A small network was trained on made-up records. Each row is its average activation on records with the value named, seen along a few directions.
Values that are neighbours, or in one group, have similar rows; names and order tell nothing.
Random noise pushes rows far along 15 fixed directions. That doesn't count. These rows show it; they differ only by the noise:
[328 241 -175 147 334 -388 89 -91 169 97 352 -460 285 -62 86 250 -43 537 161 -123 -185 -149 4 290 -178 151]
[533 44 104 -235 243 182 -481 62 87 -51 -91 -262 -17 215 -110 -150 347 267 56 -47 -773 -230 282 562 169 56]
[-212 229 309 483 6 65 -118 113 -262 70 -130 83 -93 236 275 213 159 236 170 -440 -305 -252 196 347 189 470]
[127 53 -280 -57 -1 454 -54 -217 -353 -15 96 -119 -82 71 112 -45 144 -120 31 388 -109 29 442 -516 286 360]
[-377 -160 224 51 88 101 146 187 -37 205 -106 -166 -274 -190 14 -225 -18 343 -188 -405 114 168 171 179 107 -81]
[159 -140 77 244 -4 136 -5 -144 223 -112 -101 -15 248 -183 -60 215 22 110 -251 132 -118 -155 25 284 -363 -75]
[-47 -82 299 528 -25 23 -125 -15 -139 137 14 -51 -78 127 204 265 31 -337 391 -389 507 208 180 -410 124 313]
[40 -66 -220 41 -75 5 11 -95 -23 -212 392 -242 -98 -70 36 -115 72 -232 -524 285 -77 -11 -33 75 -316 -209]
[469 185 396 -102 -6 -30 -339 156 215 -75 -70 222 -48 250 65 -6 -70 13 176 -212 274 312 -41 214 271 -523]
[-9 195 -136 158 -110 -64 263 -70 37 41 26 16 -18 105 -60 9 -223 -279 -228 124 -298 -146 34 81 -383 171]
[97 127 -85 25 -54 -223 -145 -19 -157 -248 156 235 -128 10 259 -157 -132 110 93 390 172 179 -105 -179 212 -267]
[378 205 -83 -246 -30 -332 288 -212 311 371 -421 370 307 -261 -106 44 -687 469 257 447 76 212 -102 -219 -155 -189]
[-22 36 -252 51 74 -113 -109 56 -194 -307 195 -282 -109 17 -51 -480 206 132 -391 115 -281 -253 -78 92 -339 -9]
[349 286 205 64 -5 283 144 168 -121 -116 182 -175 300 92 -7 256 230 91 42 -485 651 -9 208 -389 240 109]
[285 372 29 -139 216 -365 427 18 83 142 327 -113 54 167 41 123 -428 -613 426 -23 -15 302 256 -143 541 214]
[51 281 -155 -118 158 167 36 -2 -180 -113 -9 -4 -88 273 -47 -452 -114 -218 141 -32 387 293 154 -535 221 -22]
[16 93 -59 503 -94 56 -218 -18 211 -269 -278 494 -296 267 117 -116 -321 207 153 240 83 75 -131 92 -440 -352]


GOFA, 10 values:
sediv: [-492 -193 -56 -259 -96 122 637 349 77 -325 -60 79 169 -210 -354 14 30 18 -128 -157 213 -264 -15 -91 -16 2]
vab: [226 -208 6 -204 181 238 -233 49 -118 48 -46 -56 -14 -163 47 39 204 298 479 1 350 148 138 -398 578 38]
zim: [-257 -39 153 267 125 -25 -101 229 238 -563 68 469 -205 236 109 43 -49 -154 144 -83 341 155 -254 400 204 -599]
nevab: [28 -128 -308 224 224 48 90 -417 176 283 -76 -214 33 -48 -123 -22 -210 -287 18 200 -499 7 -44 126 -481 247]
givi: [361 32 -20 -104 185 -200 -180 137 102 -70 411 -360 -125 122 35 -35 197 -80 102 -139 -122 19 -139 243 143 -128]
kugor: [-431 -364 85 276 -105 -156 -112 -86 -15 271 17 255 -550 -112 383 150 -311 -159 403 181 264 504 108 -218 363 -52]
datu: [-223 -250 -235 -28 13 -73 125 -66 207 28 14 -16 -320 -52 -40 -202 -320 -71 244 319 -63 180 48 -161 -61 -82]
feman: [-139 -62 -149 151 42 -46 184 -100 -45 23 -303 278 151 -320 31 14 -228 455 51 269 -326 -243 -184 147 -81 187]
vumug: [-472 -454 -67 -262 -221 67 -256 -30 -13 226 -59 26 -306 -7 29 153 247 -202 85 118 -206 39 -26 -4 121 43]
nef: [161 146 -143 -295 -1 533 -180 -36 417 -95 -271 227 129 316 -269 158 110 100 -1 -20 12 -64 -135 176 -221 -349]
Each value of GOFA is a pair of two hidden parts, and every pair occurs once (2 first parts, 5 second parts).
- Changing only the second part turns zim into vab. nef has the same second part as zim; what does that change turn nef into? => givi
- Changing only the second part turns kugor into feman. vumug has the same second part as kugor; what does that change turn vumug into? => nevab

PID, 10 values:
rir: [-261 -73 133 -143 56 132 -341 95 -69 -144 384 -311 -73 405 17 139 570 -693 -85 -462 -108 -12 33 316 263 76]
lobu: [46 -15 -272 -318 -35 173 499 139 -82 -190 508 -265 -22 -191 -114 53 151 -167 -346 154 123 -64 138 -203 150 -2]
lafib: [-433 -422 150 118 -169 -162 -63 34 34 307 -288 171 -58 -169 -98 71 -9 -189 97 -179 77 -54 -281 -58 -313 165]
zekos: [-124 10 231 510 50 146 286 107 -24 -569 134 41 57 -173 145 96 9 28 -287 73 -263 -259 273 527 199 51]
simuk: [-116 757 -218 -265 149 314 -69 -172 -443 -215 -324 284 308 594 -110 -592 -7 -343 -101 -127 272 87 -9 -476 175 126]
pem: [343 -40 -235 314 -111 61 -499 -342 58 -215 212 -27 -136 217 176 -53 -40 -306 -145 477 139 165 -38 -163 -505 -318]
zatat: [-134 75 -323 -166 397 322 41 26 58 -471 -265 231 -172 152 -148 -589 -127 113 299 477 -267 54 211 -27 373 -103]
zel: [891 153 54 -324 164 -63 -326 72 350 -8 -10 -199 162 256 -262 -18 95 57 266 -82 -263 -60 -31 179 -49 -198]
gumet: [829 -322 253 311 215 98 -363 -414 233 168 -719 -60 178 -601 -4 -451 -373 674 -183 469 99 406 155 -153 -324 -402]
zita: [789 411 9 22 183 -174 231 -157 168 -131 156 -41 224 -86 43 -250 -519 -53 -139 255 103 321 -64 -12 77 -445]
Each value of PID is a pair of two hidden parts, and every pair occurs once (2 first parts, 5 second parts).
- Changing only the second part turns zel into zekos. lobu has the same second part as zel; what does that change turn lobu into? => pem
- Changing only the second part turns simuk into lafib. rir has the same second part as simuk; what does that change turn rir into? => zita

KIMA, 9 values:
geko: [-909 -409 299 -146 183 -695 -186 184 77 35 -162 68 -23 -182 -29 -207 90 -74 -67 -351 -187 -67 -373 795 13 -152]
gabo: [846 -21 353 49 140 143 552 398 536 -99 119 -98 -214 -368 -26 158 -511 443 114 21 -40 282 458 354 464 -449]
toki: [686 241 249 -272 -293 -5 -114 267 315 10 151 -128 20 202 -171 165 100 94 -450 -314 37 -48 -19 318 -330 -480]
sedi: [-169 -158 -368 -389 -114 141 936 250 191 84 578 -277 -283 -206 -365 23 -235 -605 -330 -20 370 136 124 -408 -78 -118]
zum: [-192 351 -871 37 443 -185 -443 -553 -520 -350 199 -436 537 161 41 -604 448 547 -8 287 70 -266 -377 -519 -478 336]
dovi: [263 -55 0 768 -278 632 41 -281 93 -275 -373 530 -239 142 198 358 -357 -329 185 819 -430 -91 569 -170 -116 298]
soge: [383 -663 82 21 -230 44 -630 -299 67 -28 -12 -154 441 -465 -92 394 611 -156 -464 365 -51 -286 -396 89 -616 -107]
dos: [90 -325 -263 -198 18 433 70 -243 297 156 -52 -11 -308 -178 -46 8 -244 171 14 548 -230 293 311 2 42 -311]
bak: [-417 596 -127 -520 287 315 106 252 -23 93 -379 32 149 409 -275 -494 132 743 -85 -698 -42 -205 -172 316 56 -64]
KIMA is arranged as a line.
- Name the neighbours of bak, in listed order. => gabo, dos
- Name the neighbours of geko, in listed order. => toki
- Name the neighbours of soge, in listed order. => sedi
